A small network was shown many inputs. Here are its activations along a few directions, one row for each input.
In each table, some parts of the input vary, and every possible input appears once, in random order.
A made-up example of a description, with smaller parts first: ring(8) and (point or (values(2) and line(4)) or ring(9)).
Shared parts are said once, and a part with two or three values counts as separate values.
(in the rows, 128 means zero)

Other details of the inputs shift rows strongly along two fixed directions, in all tables alike. That doesn't count.

A family of inputs:
R1: [121,135,127,102,115,130,128,125,140,146,122]
R2: [130,118,131,138,132,126,136,114,131,112,129]
R3: [123,120,133,154,135,119,136,122,118,117,141]
R4: [121,136,126,109,110,128,138,136,129,150,121]
R5: [123,134,132,102,119,129,122,125,135,149,123]
R6: [128,134,122,102,126,123,122,139,123,155,132]
R7: [119,139,113,106,120,126,117,122,134,151,130]
R8: [137,122,139,142,133,121,128,129,121,114,132]
R9: [133,120,118,137,146,133,122,121,125,122,138]
R10: [126,127,130,137,133,133,134,117,128,113,132]
R11: [131,124,134,134,136,133,125,121,125,119,131]
R12: [123,144,130,109,116,128,129,138,128,150,124]
R13: [134,121,135,134,134,130,123,121,128,117,131]
R14: [123,139,130,106,111,122,134,136,134,147,120]
R15: [125,138,133,107,116,126,125,138,126,152,125]
R16: [134,124,135,147,130,122,139,127,122,108,137]
R17: [131,126,132,137,135,133,128,121,128,115,134]
R18: [132,127,135,146,131,125,140,126,121,110,135]
R19: [124,124,128,139,133,133,138,114,126,114,130]
R20: [133,126,116,151,142,121,128,125,118,118,140]
R21: [133,126,138,142,135,125,130,129,118,118,131]
R22: [119,139,126,110,113,130,139,134,128,150,120]
R23: [128,126,134,134,136,132,126,119,124,119,130]
R24: [124,140,131,107,114,120,129,136,133,149,122]
R25: [130,129,137,141,136,125,131,126,118,117,130]
R26: [133,95,87,177,154,190,60,237,173,118,5]
R27: [120,139,126,104,115,137,130,127,135,146,125]
R28: [138,124,136,146,132,120,133,129,124,110,136]
R29: [127,134,125,102,120,119,119,141,124,152,130]
R30: [133,121,135,135,135,132,123,122,127,118,132]
R31: [135,126,136,146,132,122,133,130,122,112,137]
R32: [132,126,119,149,137,114,125,123,120,113,138]
R33: [135,116,127,133,139,126,117,125,126,116,136]
R34: [121,138,111,108,125,132,119,124,132,155,132]
R35: [135,116,124,132,144,130,119,125,125,120,137]
R36: [123,136,129,102,117,129,125,126,139,147,124]
R37: [124,137,128,103,116,132,124,128,137,147,127]
R38: [121,118,129,144,136,129,129,114,127,119,139]
R39: [136,123,120,146,146,124,129,128,117,119,141]
R40: [120,133,124,105,113,136,132,126,135,149,123]
R41: [133,120,134,147,130,117,143,121,124,109,130]
R42: [123,136,126,102,113,133,128,127,138,145,125]
R43: [135,123,126,145,136,112,122,128,120,110,137]
R44: [118,136,124,105,115,137,133,124,133,149,122]
R45: [117,144,127,109,114,129,135,135,129,147,121]
R46: [125,139,128,107,109,125,133,138,132,147,123]
R47: [135,119,133,149,130,120,143,123,122,107,133]
R48: [118,141,126,105,119,135,127,126,134,147,124]
R49: [133,120,123,136,137,123,116,121,128,114,135]
R50: [132,118,130,139,131,129,136,116,129,111,132]
R51: [126,126,131,146,132,125,144,122,120,112,130]
R52: [135,123,140,141,134,118,129,127,123,116,128]
R53: [131,122,132,138,131,131,132,119,129,111,135]
R54: [133,123,132,137,133,131,127,122,130,115,135]
Description of these inputs: values(2) and (point or ring(6) or (line(4) and line(5))).
Changing only the values(2) part turns R19 into R51. The same change can be made to R33. Which row results? -> R29
Changing only the values(2) part turns R41 into R2. The same change can be made to R20. Which row results? -> R34
Which other rows does R4 become when the values(2) part takes its other values? List them by row number. -> R40

A family of inputs:
R55: [131,132,143,132,119,112,138,125,123,119,133]
R56: [135,121,122,122,140,125,114,116,125,129,148]
R57: [120,126,131,133,125,132,142,112,131,122,131]
R58: [132,123,121,125,141,125,119,111,124,129,148]
R59: [142,77,77,205,177,193,51,213,170,90,27]
R60: [134,128,127,131,137,112,127,127,115,130,145]
R61: [127,136,124,136,132,117,131,126,117,128,143]
R62: [130,132,148,133,127,123,137,128,119,121,132]
R63: [124,125,131,128,125,134,140,114,130,121,132]
R64: [137,125,129,128,136,113,122,130,115,129,148]
R65: [133,133,142,133,119,116,142,128,124,120,130]
R66: [91,175,106,19,60,154,120,187,160,249,63]
R67: [130,126,135,128,127,127,134,113,131,117,135]
R68: [127,126,135,125,125,124,129,112,132,119,135]
R69: [128,127,132,125,126,131,138,115,131,120,134]
R70: [130,131,124,134,135,114,128,126,115,127,142]
R71: [129,126,119,128,140,127,120,110,123,126,144]
R72: [127,127,139,123,132,135,128,110,128,122,136]
R73: [132,132,140,134,120,121,148,129,123,118,130]
R74: [122,132,137,139,117,123,152,128,123,125,124]
Changing only one part turns R73 into R69. The same change can be made to R70. Which row results? -> R71
Describe the family of inputs behind these rows. -> values(2) and (point or line(4) or line(5))
Which other rows does R57 become when the line(5) part takes its other values? List them by row number. -> R63, R67, R68, R69
